Each row below holds a small network's activations on one input, seen along a few directions.
Each table varies a few parts of the input and shows all the possible inputs, shuffled.
Descriptions start from the smaller parts, as in this example, which fits no table here: one of 6 places along a line, together with either a single point or one of 9 places around a ring or (one of 3 separate values, together with one of 5 places around a ring).
Shared parts are said once, and a part with two or three values counts as separate values.

Other details of the inputs shift rows strongly along two fixed directions, in all tables alike. That doesn't count.

A family of inputs:
x1:  146  -46  188  173  279  -41  318  115 -266   18 -113
x2:  -57  -38 -299 -173 -553  106 -277   55 -251 -400  614
x3:  306 -498  416  576 -194  519  220  252 -573  174  390
x4:  470 -530  225  473   16  283  458  400 -546  214  421
x5:  -26 -101  198  405  317  208   98   45   44  -48   -5
x6:   17  145  123 -182  172  108 -244 -102  299  167 -309
x7:  -74  216  223 -193  197   46 -153 -117  270   13 -251
x8:   60  182  185 -172  103 -160   33 -113  290 -118 -360
x9:  387 -377  430  644 -260  160  482  291 -375  236  500
x10:   45  -91 -353 -217 -647  -59  -39    3 -242 -418  523
x11:  129  -59 -512 -296 -376  -95   10   91 -228 -246  659
x12:  127   13 -220 -301 -494  184 -244  121   74 -353  716
x13: -334   94 -774 -497 -328   68 -305  -76  253 -345  459
x14: -220  161  -41 -212  402  -22 -102  -39  -52  159 -249
x15: -128  133   99  -52   40 -245   -7 -183  -29 -169 -463
x16: 267 -73 426 140  77  34 244  20  81   3 -93
x17:  -51 -181  319  213   91  206  -20   48 -247  167 -156
x18:   82  133  184 -156  107 -199  -26 -187  330  -10 -301
x19: -166  134 -785 -431 -408 -156 -121  -88  258 -553  354
x20: -157  124 -787 -436 -395 -162 -142 -118  270 -501  388
x21:   62  -46 -574 -322 -312  210 -207  177 -264  -73  652
x22:  367 -449  578  392 -118  554  344  317 -256  149  541
x23:  -80   24   26  -45   46 -239 -120 -199   11   27 -452
x24:  249 -246  518  664 -172  358  304  382 -412  132  559
x25:  -84   -7 -170   55  256 -140   13 -156  302    9 -346
x26:  -83  -38 -194   38  246 -108    3 -109  305   25 -386
x27:  -99  145 -539 -715 -475   76 -467    4  298 -230  438
x28:  109   73  114 -166  108 -153  -81 -130  334   77 -347
x29:  21  21 268 303  53 181  25 119 -88 359 -74
x30:  389 -426  373  616 -280  245  441  393 -373  275  411
x31:   73 -196 -594 -104 -434   -5   27    3   85 -318  652
x32:   15   32 -452 -270 -271   99 -190  185 -264 -284  717
x33: -176   65 -161   39  318  120 -150 -128  267   96 -308
x34: -57 -10 308 256  73 159  51 172 -87 339 -53
x35: -114  257   87   10   28 -325    6 -131  167  118 -301
x36: -110   52 -100   64  254 -186   67 -213  300  -78 -300
x37: -254   33 -120   -8  340   98 -124  -74  268   76 -288
x38:  106   94  146 -157  121 -207  -51 -186  336   53 -300
x39:  -78   -7    2  -61   37 -206 -130 -152   14   44 -492
x40: -176  132  -81 -204  408   -1 -168   15  -40  207 -276
x41: -125  294   88  -11   38 -290   42  -88  139   62 -327
x42: -135  305   88   -7   24 -284   63  -57  128   10 -360
x43:  -87  197   18    0   30 -278  -48  -74  169  203 -347
x44: -300  265  107  -69  108  -64 -118  -47  123  221 -263
x45: -262  169  136  -72  135  -36 -191 -187  -51  -36 -356
x46: -296   94  117 -116  125  -18 -190 -173  -36   47 -366
x47:   95 -165  344  289    5  -82  173  -90 -216   10 -169
x48:   11   -9  222  150  372  161  131  111 -288  146   -7
x49: -265  136  -60   26  342   59  -60 -142  239  -55 -252
x50: -106  127 -332 -193 -586  109 -134  155 -115 -164  700
x51:  155  -56  187  167  293  -49  295   83 -255   70  -81
x52:  -82   44   58  -36   57 -293  -90 -256   14    2 -405
x53:  307 -203  330  134   60   80  143   81  116  163 -153
x54:   -6   92 -131 -143  324 -239  -31  -66   -5  141 -334
x55:  192 -134  147  188  299  -90  236   43 -225  189  -54
Each input here is: one of 5 separate values, together with either one of 5 places along a line or one of 6 places along a line.
Changing only the choice among 5 separate values turns x9 into x52. The same change can be made to x30. Which row results?
> x39
Changing only the choice among 5 separate values turns x35 into x36. The same change can be made to x44. Which row results?
> x13
Which other rows agree with x14 in the choice among 5 separate values? List them by row number.
> x1, x4, x11, x21, x32, x40, x48, x51, x54, x55
Which other rows does x15 become when the choice among 5 separate values takes its other values? List them by row number.
> x1, x8, x19, x42

A family of inputs:
x56: -268  143 -253   47  271 -333   28 -200   83   58 -455
x57: -499  296 -129  -38  431  159 -464  -63   -6  178 -325
x58: -665  360 -441 -601  243   50 -614 -213  124  -43 -312
x59:  -21 -358  165  347  -28  648   59  316 -571  135  546
x60:  158 -149 -360   25 -261 -151  223  142 -245 -181  530
x61:  149   68  564  197  195  -19  110    4  123  416 -477
x62:   22  -63  -71   59 -645  106   -7   97 -126  -85  442
x63:  -80   36  351  142  675  358 -136  104 -116  488 -338
x64:   88 -131  -22   -3 -609  -52   14   62 -302 -260  388
x65:  117 -112 -375   43 -282   50  228  155  -75 -143  543
x66: -206  242  137  -51  -33 -387 -164 -204   41   71 -500
x67:  468 -480   57  307  -54  100  455  260 -407  -38  433
x68: -303  411 -572 -419  147 -513 -149 -242  304  -77 -326
x69: -150  286 -577 -517  179 -547 -229 -224  272  -38 -372
x70:  -43   98 -166 -133  361 -140  -23 -100  401   73 -410
x71:  -14  -17 -689 -333 -401   -4  -56   38  231 -468  617
x72: -488  257 -113 -100  420  179 -420  -99  -27  171 -352
x73:  -24 -138  228  399  469 -197  301 -107 -169   21 -547
x74: -398  239 -558 -328  142 -262 -273 -309  499 -300 -387
x75:  340  -85  795  260  327  -72  229  -77  -95  228 -601
x76:    7 -175  364  604  550 -186  378  -49 -217  237 -557
x77: -132   53 -624 -648 -306  325 -465  165 -119  -72  670
x78: -125   71 -405 -309 -795   29 -279   13  137 -335  509
x79:  342 -434  146  465  -56  296  435  148  -81 -154  569
x80:  436 -360  435  279 -343  362  219  275  -62   60  472
x81: -127  115 -462 -309 -809 -160 -226   -8  -83 -214  506
x82:  184 -180 -323  -20 -248 -109  247  119 -253 -320  488
x83: -174   -5  617  249  771  369   60   87 -190  409 -421
x84:   96   56 -138 -220  377 -309   37 -227  122 -101 -495
x85: -161  322 -482 -504  182 -491 -139 -346  247 -373 -411
x86: -192  323 -604 -502  168 -473 -209 -220  332   33 -352
x87: -150   77  556  372  768  353   11  100 -184  457 -402
x88:   40  157  600  280  172  -59  170  -18   96  307 -451
x89: -103  -46  415   22  679  375  -85   91 -123  441 -356
x90:  319 -502   52  464 -117  153  461  107 -493 -262  368
x91:  -25   58 -144 -139  391 -117  -32 -132  441    0 -402
x92:  216 -362  411  464 -419  362  220  199 -159  -74  432
x93: -171  410 -181 -579 -128 -263 -429 -198  565   -5 -378
x94:  196  -40  667  202  248   54   45 -123  299  234 -424
x95:  182 -463   26  559 -136  327  405  236 -218  -85  458
x96:   37  156  584  277  181 -184  186  -27  -13  338 -442
x97:   16  241  162 -230   41 -384 -162 -128  136  206 -456
x98:   88   48  702  286  225   15  105 -145  272  125 -398
x99:  -31   23 -711 -326 -432  -27  -46   70  191 -395  610
x100:  328 -273  471  365 -367  323  280  254  -89  -49  500
x101: -240  507 -178 -512 -155 -565 -338 -246  260  -63 -373
x102:  180 -176  310  288  564   39  218 -122  284  153 -398
x103: -182   84  429  150  631  306  -36   75 -156  359 -336
x104:  230 -524   85  565 -106  336  374   93 -151 -179  500
x105: -172  455 -239 -579 -144 -451 -376 -220  345  116 -379
x106:   40  110  645  280  197    6  135   -4  206  218 -441
x107:  247 -349  317  465  178  697   85  473 -500  377  588
x108: -262  223 -654 -426 -299  274 -488  186 -119 -161  754
x109:  227 -199 -409  -42 -260   90  166  177  -46  -33  515
x110: -145  -20 -820 -228 -510  -54  -72    1   10 -332  532
x111:  125  115 -313 -488 -717 -177 -155  -59  -69 -477  486
x112:  245 -383  447  477 -420  349  199   91 -132  -95  466
x113:  373 -253  449  308 -388   77  342  235 -414  -63  428
x114:  163   47 -370 -545 -705 -191 -219   40  -54 -282  483
x115: -108  190  194 -120   -9 -292 -134 -304   45 -152 -563
Changing only one part turns x70 into x99. The same change can be made to x69. Which row results?
> x60
Changing only one part turns x82 into x67. The same change can be made to x100. Which row results?
> x80
What do these inputs look like to the network?
> one of 3 separate values, together with either one of 4 places along a line or (one of 2 separate values, together with one of 8 places along a line)
Which other rows does x84 become when the choice among 3 separate values takes its other values? List them by row number.
> x85, x90
A walk changes only the place on the line of 8. It starts at x111 and steps to x113. List the rest of the walk in order.
> x101, x96, x88, x106, x100, x98
Which other rows does x110 become when the choice among 2 separate values takes its other values? List them by row number.
> x62

A family of inputs:
x116: -294  465  -47 -327 -207 -246 -494 -276  323    4 -243
x117:  -63  123 -365 -419 -276  254 -375  154  -96  -48  377
x118:  238   31  -70 -176 -461 -103  -44   86 -142 -121  205
x119: -350  380 -315 -249  -61 -440 -301 -270   66 -111 -322
x120:  405 -266  370  463 -136   20  488  202  -86   82  156
x121:  105 -174 -130  -54 -380  154  -85  -19  181 -120  345
x122: -208  162  241  355  390  -57  -50  -60 -179  248 -368
x123:  264 -299  289  311 -182  262  192   89   34  113  221
x124:  -98   71 -476 -308 -225  185 -179  142  168  -84  447
x125:   58  -53 -114    8  -10  254   98  247   23   61  415
x126:   62 -200 -356  -40 -140  -67  115  -40  -78 -322  283
x127:  121  -30 -349 -232 -433 -190  -41  -48  172 -427  311
x128: -133  373 -220 -453  -15 -275 -207 -218  523   -2 -207
x129:   39   30 -467 -351 -365 -113 -124    3 -249 -185  265
x130:  -53  -86  352  331  518  253   76   60  138  312 -432
x131: -171   49 -167   23  482  -67  -47 -154  102  -42 -313
x132:  -82   45  354   22  512  136 -147   94  -53  394 -313
x133:   13 -262 -305  177    0  170   73   80 -137  -73  297
x134:  227 -235  -39  153 -341  -55  159   53   55 -184  194
x135:   64  134  112  -46  154 -291   61 -198  289 -229 -368
x136: -148  109  615  142   66   66  -24 -114   95  240 -411
x137: -159  -29  482  343  287  -88  247  -82 -207  186 -536
x138:   48 -128  -54   25   57  364    0  133    2 -179  401
x139:  202 -132   93    6 -189  191   49  -23  108 -210  378
x140: -306  390  -72 -386 -286 -409 -249 -221  256 -160 -388
x141:  -14  137 -107 -125  -61 -353  -39 -171  355  -92 -408
x142:  237 -488  153  530   56  135  432  103 -266    5  115
x143:  -98   55  572  156  482  301  -25   95 -100  313 -417
x144:  114 -273 -258  124 -187  -23  222   39 -129 -127  221
x145:   18  -28  128  232  394 -197  306  -85   44  162 -457
x146: -145   87 -439 -362 -237   68 -215   52 -244 -177  376
x147:  183 -188   84  252   78  273  128  217 -496  173  228
x148: -379  384  -19 -134  124   -6 -434  -74  146  110 -249
x149:  -67 -149 -299  -63 -131  309 -155  123   94  -94  346
x150: -292  285 -427 -478  264 -280 -396 -136   11   85 -212
x151:  342 -218  575  320 -203  101  325  199 -330   37  110
x152:  -40   63   70  227  573  -83  244    5   17  247 -323
x153:    3  -87 -382  -47   37  101   27    7  -98 -293  398
x154: -134  142 -165 -309  218 -377 -153 -157  -47   76 -340
x155:  -63   49  -85  -36  350 -235  102 -235  111 -209 -353
x156:  -31 -142 -466   -2 -103   85    6   63  -78  -93  317
x157: -236  142 -162 -205  328   89 -264  -95  315  -69 -223
x158:  361 -228  359  190 -176  -58  204  202 -288  117  224
x159:   54 -127 -287  117    4  112  169  144 -136   24  352
x160:  318 -155  416  157 -202  296   57  143 -222  196  211
x161:  144  -57   17 -257 -338   58 -191   70  -67   69  426
x162:   58   48  738  147  250  128   33  -62    4  290 -451
x163: -450  291   27 -239   80  102 -330  -47  138   79 -265
x164: -175  -69  -68  102 -174  175   27  115 -337  -12  306
x165:   25   16 -574 -264 -271 -240  130    8    6 -232  371
x166:  276 -306  332  291  -82  282  181   57   16  -26  285
x167:  216  -77  412  436 -355  -55  175  132 -245   18  191
x168:  122    2  530  287  316   46  194  -60  251  335 -407
x169: -140  138   54 -165  176 -203  -20 -146 -106   -6 -422
x170:   11  287  -91 -201   32 -458   65 -130  371  -50 -345
What do these inputs look like to the network?
> one of 5 places around a ring, together with either one of 5 places along a line or one of 6 places along a line
Changing only the place on the ring of 5 turns x142 into x133. The same change can be made to x155. Which row results?
> x153
Changing only the place on the ring of 5 turns x132 into x150. The same change can be made to x143. Which row results?
> x146
A walk changes only the place on the line of 6. It starts at x138 and steps to x157. List the rest of the walk in order.
> x149, x130, x124, x125
Which other rows does x154 become when the place on the line of 5 takes its other values? List them by row number.
> x119, x129, x137, x169

A family of inputs:
x171:  -92  198  -74 -202  265 -258 -107 -193  310    4 -420
x172:  193 -123 -320 -138 -376  -49   75   97 -141 -176  466
x173:  -73  208  -90 -203  248 -304 -106 -188  238   16 -446
x174:  354 -366  199  368 -120  252  366  210 -183  -11  452
x175:  -69   72 -747 -505 -535 -245 -165  -77   75 -419  461
x176: -403  237  -89 -266  466  178 -415 -115   71  118 -358
x177:  -90  137 -581 -514 -684 -232 -240  -79   65 -387  451
x178: -117  269   86 -219  115 -247 -189 -197  304   33 -432
x179:  105 -393  209  338   52  677   44  363 -428  232  537
x180: -160  -24 -359 -111 -113  374 -190  277 -245   38  630
x181:   73  -99 -182  -27 -528  -27   41   40  -91 -246  456
x182:   68   84  385  120  181 -168   85  -74    9  187 -446
x183:  -98  279   70 -220   97 -293 -187 -193  233   45 -458
x184: -146  257   74 -187   83 -187 -153 -193  386   -3 -458
x185: -169   -7 -351 -179  -94  404 -225  202 -298  -84  601
x186:  283 -394  137  449 -159  142  420  167 -279  -72  395
x187:  283 -230  959  716  410   48  494   95 -258  394 -510
x188: -129  277   82 -200  111 -211 -170 -210  343   12 -431
x189: -197  237   -3  -63   60 -311 -129 -257  260  -75 -498
x190: -394  291 -157 -224  426  126 -379  -65  131  304 -330
x191:  281 -400  114  500 -168  152  400  160 -262  -99  378
x192:  213 -201 -188   14 -318  -19  191  131 -203 -149  413
x193:  286 -311  826  754  581  197  540   97  -36  341 -451
What do these inputs look like to the network?
> either one of 5 places around a ring or (one of 2 separate values, together with one of 9 places along a line)
Which other rows does x175 become when the choice among 2 separate values takes its other values? List them by row number.
> x177
Which other rows does x182 become when the place on the line of 9 takes its other values? List them by row number.
> x177, x178, x181, x183, x184, x187, x188, x189
A walk changes only the place on the line of 9. It starts at x193 and steps to x174. List the rest of the walk in order.
> x171, x173, x172, x192, x175, x186, x191
